Each row below holds a small network's activations on one input, seen along a few directions.
In each table, some parts of the input vary, and every possible input appears once, in random order.
Descriptions start from the smaller parts, as in this example, which fits no table here: one of 8 places around a ring, together with either a single point or (one of 2 separate values, together with one of 4 places along a line) or one of 9 places around a ring.
Shared parts are said once, and a part with two or three values counts as separate values.
(in the rows, 128 means zero)

Other details of the inputs shift rows strongly along two fixed directions, in all tables alike. That doesn't count.

Table:
R1: [117 163 138 104 117 154 103  96  85 124 110  92]
R2: [114 146 135 119  91 150 136 119 109 127 136 106]
R3: [147  92 177  91 228  90 126  56 144  86  83  88]
R4: [127 156 117 143  76 142 135 147 101 135 158 152]
R5: [128 128 153 109 154 113 122 104 115 119  98 115]
R6: [142  88 173  85 215  94 122  60 140  88  81  87]
R7: [101 169 106 149  71 149 150 195 115 150 172 135]
R8: [154  76 152 103 237  94 102  53 157 101  75 123]
R9: [138 127 173 102 177 112 103  63 106 113  78 103]
R10: [111 170 132 126  74 158 123 121  86 141 125 114]
R11: [136 149 140 107 110 144 101  76  80 116 113 120]
R12: [135 141 121 119 139 152 104  71 116 124 106 122]
R13: [118 168 137 122 100 144 113 137  87 135 138 131]
R14: [157  75 142 107 226 105  93  69 136  93  72 125]
R15: [130 164 131 132  68 155 111 111  77 135 143 143]
R16: [131 157 112 117  81 187  78  81  62 128 106 126]
R17: [111  82 131 153 144  93 187 193 195 132 162 129]
R18: [131 137 103 148  76 156 108 158  92 142 147 176]
R19: [133  97 168 107 221  92 127  70 153 104  71  81]
R20: [122  91  97 162 117 128 142 188 158 141 151 164]
R21: [176 196 112 116  60 148  92 111 121 155 135 109]
R22: [115 164 122 133 101 137 135 170 106 135 155 141]
R23: [169 175 107 121  77 139 105 116 149 156 134  89]
R24: [113  76 111 152 141  92 177 191 198 130 155 137]
R25: [120  84 135 147 149  84 183 197 184 128 165 148]
R26: [116 170 130 115  95 149 114 139  84 131 135 127]
R27: [130 135 104 138 102 163 107 123 101 131 125 142]
R28: [121 142 154 121 132 133 117  92 108 130 102 101]
R29: [111 160 132 127 105 146 121 135 103 138 136 112]
R30: [120  78 100 160 153 102 165 184 203 141 154 160]
R31: [139 133 121 110 139 141 100  85 109 122 109 141]
R32: [130  87  98 154 163  94 165 189 191 134 156 177]
R33: [118  77  93 151 151 103 167 187 203 137 151 156]
R34: [117  76 119 160 142  90 175 188 197 134 158 141]
R35: [111 155 126 139  76 150 153 149 116 136 159 121]
R36: [132 125 140 121 144 129 121  82 124 114 110 103]
R37: [127 157  93 138  51 174 102 152  71 142 147 172]
R38: [118  98 128 153 158  79 180 205 181 134 149 152]
Description of these inputs: one of 2 separate values, together with either a single point or (one of 3 separate values, together with one of 6 places along a line).
The inputs of R35 and R3 match in every part but the choice among 2 separate values. If R23 is changed in the same way as R35 into R3, which row does it become?
Answer: R21
Change only the choice among 3 separate values in R16. List by row number the other rows that result.
Answer: R20, R27
Change only the choice among 3 separate values in R9. List by row number the other rows that result.
Answer: R5, R38

Table:
R39: [126 183 156 101 102 164  92  56  53 122  99  96]
R40: [105 173 121 145  58 153 146 169  96 149 164 143]
R41: [136  79 139 128 194  81 151 145 181 114 122 127]
R42: [119  74 177 105 240  77 143  97 162  93  88  88]
R43: [147 122 157  99 173 119 101  62 113 106  88 100]
R44: [117 124  80 158  81 171 111 161  84 137 152 212]
R45: [126  73  92 153 148 129 123 161 134 123 132 202]
R46: [127 114 125 139 126 107 154 159 162 134 147 133]
R47: [138 113 109 140 128 115 142 161 175 141 143 130]
R48: [128 113 117 141 126 111 153 160 170 136 144 123]
R49: [140 176 152  99 103 162  87  42  68 122 101  98]
R50: [132 160  98 145  56 153 128 164 127 156 159 139]
R51: [149 116  97 141 132 115 130 159 175 142 141 142]
R52: [121 163 106 147  57 153 140 162 121 151 164 135]
R53: [121 126 169  98 177 119 120  73 108 102  91  89]
R54: [149 125  96 139 116 123 125 156 164 145 141 141]
R55: [108  93 154 127 181  91 159 151 156 113 123 112]
R56: [117 177 160  98 106 162 100  65  54 116 103  93]
Describe the family of inputs behind these rows.
Answer: one of 2 separate values, together with either a single point or one of 8 places along a line
Change only the choice among 2 separate values in R49. List by row number the other rows that result.
Answer: R46
